These are the activations of a small network on made-up records, seen along a few directions, one row for each record.
Records have a field called K. Each example row is followed by its value.
Other fields move the rows too, some of them a lot.
Strong random noise was added to every row along 5 fixed directions; ignore it. To show where, here is one row again and again, with new noise each time:
[  58  -75  206   88   -2 -408   27 -267  -61  338  -83   37 -244  312
   56   13  -79 -174  -45   24  152  -33  118  339]
[ 240  101 -231  -10 -571    1    2  -45  449  115 -369  433 -376 -229
    2  284 -297 -298 -121  203 -201 -309   53  437]
[ -27   81 -240  -50 -218 -288 -268 -212  287  -34 -113  420 -147  153
  135  344   85 -250   62  201  169 -288   -4  477]
[ -19 -263  382   -3  128 -185   28 -265 -373  226   -7 -266 -257  232
  192  -61  -32   -4 -113   65   97  175  -58  -45]
[-219   11  184 -142  191  251   -9 -345 -398   59   50 -207 -372 -129
  227   11 -127  105  -90  133   41  321   13 -144]
[ 124   32   73  -56 -215  213   51   95 -164  -85 -302  136 -228 -118
   -9   -6 -281   25 -135  259  -73   67 -212  -86]
[-228  482  -46  -23  122  182  172 -599   18  480   35   86 -648 -317
   28   60 -429 -117  -43  -50    1  229  611  454]

[ 402 -144  218  135 -158 -426  271  185  231  503   48 -161    1  226
 -144 -289 -140 -218  -47 -249 -191 -250  137  198]  k12
[-272   87   11   17  277 -178 -253 -161 -271 -225   25  121  127  314
   80   95  254  106  106  162  430  125  -86   94]  k5
[ 160  184   86   61   13 -118   98  240 -118   55 -133  146  108  246
 -234 -234 -176   38   46   32  112   -1 -109   39]  k16
[ -90  245   89  101  339 -333   83 -106 -129  161  186   47  116  351
 -171 -211   51  -43  162 -124  288   72  239  201]  k2
[ -13   89  126  -15  144  -69   45  -95 -198  155   76  -57 -107  114
   32 -148  -34    3   13    9  102   92  106  106]  k10
[-236 -232 -191 -318   36  222 -438 -139  -37 -421  241 -146   94  -99
  437  314  444  112   74  181   29  -48 -352 -262]  k16
[  27 -132  -60  -37 -175  371   22   23  108  -69 -124  -63 -177 -429
   86  116 -152   70 -161   13 -249   72  -27 -177]  k8
[-319 -466 -162   -2    7   30 -300 -449  224 -147   93 -173  -43 -246
  391  535  427  -13  -52  -86  -24   -4  105  -18]  k8
[ -94  -10   -2   -9   38  156   21 -266   30  128    2  -79 -222 -191
   84  116 -100   45  -76  -35  -48  140  164   30]  k3
[  84 -164  -38   96  -61 -505  -91 -121  339  202   79   85    7  231
   89  112  165 -236   29 -132   87 -279  162  402]  k14
[ 182  -56  114 -154 -173  563  269  128  -92   64   -2 -287 -277 -516
   30 -171 -333  107 -195   17 -458  151  -68 -402]  k7
[ 206  385   47   45 -146  163  287  233  -73  151 -212  154 -125  -87
 -281 -264 -409   -3  -50   80 -101   41   67  100]  k6
[ 211 -187  154  147  -18 -134  203  190   52  218  -54 -126  107  113
 -149 -180 -145   20  -91 -205 -112  -31   36  -71]  k11
[ 199 -183   48  185 -345 -159   39  139   92  -91 -436  251  -79    4
  -68  124 -101 -151 -166  175  -16 -111  -75  159]  k4
[  67  187   31   76  153  292  226  286 -131  -22  -66    0  138 -142
 -295 -300 -285  244  -25 -133  -53  211   34 -241]  k11
[ 204   62  167  -13 -187  326  102  497 -384 -337 -411  155  -29  -87
 -130 -230 -344  149 -179  348  -49  144 -418 -320]  k4
[-321   17 -187  -55  200  254 -119 -299   55  -81  187 -120   26 -263
  122  214  201  125   79 -133    4  144  189  -81]  k15
[-105  -49 -379 -373 -157  425 -233  -69  340 -211  327 -121  -98 -477
  364  268  177  -45   23   54 -318 -200  -77 -158]  k12
[ 111  -78  -46 -230 -130  313  -52  173  -27 -188  113 -133   -7 -213
  154  -41   41   61  -32  124 -217  -48 -242 -269]  k2
[ 110 -323  -50  -52 -144 -333 -118 -193  379  267  218 -149   -6  131
  210  187  257 -207   47 -176 -130 -318   51  193]  k9
[ 178   78  372    4  246 -107  219  278 -452  104   98 -230  191  388
 -215 -504 -103  169   48  -17  105  172 -206 -276]  k1
[-379  -20  -31 -263  317  540  -88 -330 -248 -133  336 -338 -270 -452
  365   79   21  196  -68    9  -90  332   93 -347]  k14
[ 153   36 -283   48 -281  261    0  434  281 -287 -230  251  268 -243
 -188   66  -82   96  -34    3 -187 -166 -155 -118]  k11
[ -10  -20  254 -220  100  437  257 -192 -283  285  255 -559 -362 -315
  166 -201 -233  107 -126  -52 -337  275   66 -369]  k1
[  34  102   82  -63 -137  370  220  -89  -72  135  -86 -151 -364 -395
    8  -52 -303  -20 -144   71 -272  160  108 -117]  k6
[  11   39  -38 -203 -119  367   57  -66   10   50   88 -113 -331 -391
  183    5 -192  -40  -98   54 -281   28   38  -99]  k13
[-100   26   -8 -190   77  180  -56  -81  -83  -32  214 -142 -151 -147
  205  -15   -8   -4  -18   49  -78   38    2 -108]  k13
[-136   36  -14   79  298 -548 -338   29 -167 -247   22  313  427  711
  -65   30  365   58  249   82  590  -73 -240  179]  k3
[-253  440  -52 -115  335  256   77 -164 -164   81  309  -86  -87 -143
  -22 -157 -116  107  101  -91   47  210  259    4]  k7
[   3  180  -12   71  -53   25  108 -176   93  267 -123  114 -251 -101
  -85   33 -268  -60  -39  -56  -34   49  233  240]  k3
[-141   61 -225 -116    6  187 -182   26   88 -311   50  160   21 -184
  117  155   63   38   15  104   24  -32  -79  -57]  k14
[ 111 -474  -65  -37 -304  181  -68  113  151 -224 -112 -155  147 -201
  113  238  214   53  -86   23 -285 -119 -295 -370]  k9
[ -96   62 -359 -257 -243  295 -156 -309  433   40  201   35 -369 -519
  352  344   27 -200  -23   22 -293 -201  225  229]  k13
[-173  -31 -192 -193   70  172 -276   58   50 -307  202  -58  182  -57
  181  139  247  102   97   53   14  -52 -226 -227]  k15
[ 273   50 -131  -72 -313 -320  -82  193  331   57   13  208  107  250
  -39   26   74 -239  109   68  -54 -428 -169  256]  k1
[-199  176  -73   25   58  -11  -81 -253  -71  -60 -133  273 -239  -54
   51  151  -68  -94    9  135  191   94  157  247]  k4
[  75 -491   17  180 -260  -14  -22    8  191 -103 -282  -52   56 -164
   51  278  111   -1 -175  -51 -153  -51  -70 -100]  k8
[ 243 -436  111   31 -253 -471 -193  287  -19 -257 -208  132  241  487
   91   78  278 -153  -28  262  131 -311 -486  -37]  k10
[  47   46  122  -10  143 -427 -130   98 -194  -24   48  146  125  528
   -5 -155  123  -65  121  123  328  -93 -175  155]  k10
[ 252 -154  -24  -98 -225  -39   21  242  201   51   73  -67   56  -17
   44  -70   16 -106   -6  -44 -239 -257 -162  -67]  k12
[  86   74 -119   -8 -272 -216 -154  -39  197  -12 -203  346 -148  108
   45  193  -38 -206    2  201   86 -230  -74  362]  k5
[  65  233 -106   36  -12   16   92  119  163  122   -7  126   44   -8
 -180  -92 -175   -9   48 -101  -32  -55  114  105]  k15
[ -10 -160  106   75   48 -118   65  -82   46  182   89 -228   59   50
  -12  -16   96  -30   27 -205  -74    7   76  -62]  k9
[ 186 -681   78  -23 -445   16  -75  -26  241    6 -130 -342 -114 -217
  307  298  209 -124 -215   52 -378 -187 -228 -218]  k16
[-543  280 -199 -199  327   39 -351 -656  -73  -22  313   47 -279  -47
  369  327  223  -34  149   88  301  126  254  317]  k5
[ 304 -230   10  -99 -325 -186  -15  125  301  156   91 -108  -79   21
  145    3   57 -237  -48    5 -251 -332 -105   88]  k2
[-137   -2  128 -188  232  202  -22    9 -326 -112  269 -290   16   -2
  141 -145   47  149   17   39  -18  165 -167 -362]  k7
[ 176 -170  176  128  -53 -431   -6  115 -116    7 -153   95  192  440
  -99  -77  166  -81   54   61  182 -125 -180  106]  k6

Which value of K does each new row have?
[  94 -128   79 -163   46  272   95  111  -94   24  191 -304  -33 -195
   86 -183  -40  106  -51  -56 -229   66  -97 -334]  k12
[-136   22  -12   13  193   47   86 -254  110  306  232 -198 -135 -154
   53  -10  -67    3    3 -292  -89   89  349   66]  k11
[ -67  222 -213 -151  -52   86 -224  102  -41 -302  -32  307   50   27
   60   78   89    0  112  241  138 -101 -189   86]  k10
[ 254  249 -148  -66 -217  -77   50  243  231   16  -22  248   87  101
 -180  -91 -105 -105   90   72  -57 -252  -91  157]  k1
[-224  -53 -123 -211  162  243 -233  -37 -143 -361  272 -133  169  -94
  222  108  323  172   85   87   34   50 -200 -286]  k7
[-192  145  -64  -31  184  -13    8 -330  123  236  244  -87 -243 -155
  138   41  -40  -78   13 -159   14   57  381  234]  k14
[  40  402  -24  -77   81  386  358  -47   64  400  184 -144 -317 -423
 -143 -287 -460    5  -39 -212 -297  145  416   27]  k12
[ -69  -11   33 -112   85  143  -99   15 -232 -182   54  -58   -6  -11
  130  -31   93  106   -4  154   71  103 -139 -140]  k10
[ -17  326 -331  -64 -153  218  -40   85  250 -140  -28  311  -43 -275
  -50   93 -100  -56   33   79  -70 -123  127  193]  k13
[ 229 -269  156   99 -227  -82  142  183  -38   15 -228  -13  -10   18
  -51  -58  -64  -84 -122   31 -143  -72 -117  -92]  k13
[  -5 -170   68   81   10   -6  -14  198 -120 -241 -131   23  158   40
  -29  -16   49   50  -58   46   48   40 -178 -202]  k14
[ -12  -15 -199 -251 -205  339 -128   91  150 -227  135  -67  -30 -312
  212  146   67  -14  -19  118 -266 -149 -193 -188]  k7
[ 214  119  279   43   23  144  245  356 -374   43 -202  -57   32   88
 -263 -408 -340  175  -63   57  -26  197 -221 -270]  k16
[  63 -268  142  -74 -225  155   93 -165    9  154  -55 -269 -396 -292
  241   91 -113 -137 -210   80 -297   23   32  -98]  k10
[ 382 -101  -71   55 -473  110  311  158  425  282 -196   37 -183 -343
 -134   -7 -305 -217 -150 -122 -484 -246  147   79]  k12
[-167 -261  -45 -316   56  377 -280  -28 -206 -402  175 -269   22 -167
  378  163  257  196  -25  215  -56  103 -410 -493]  k16
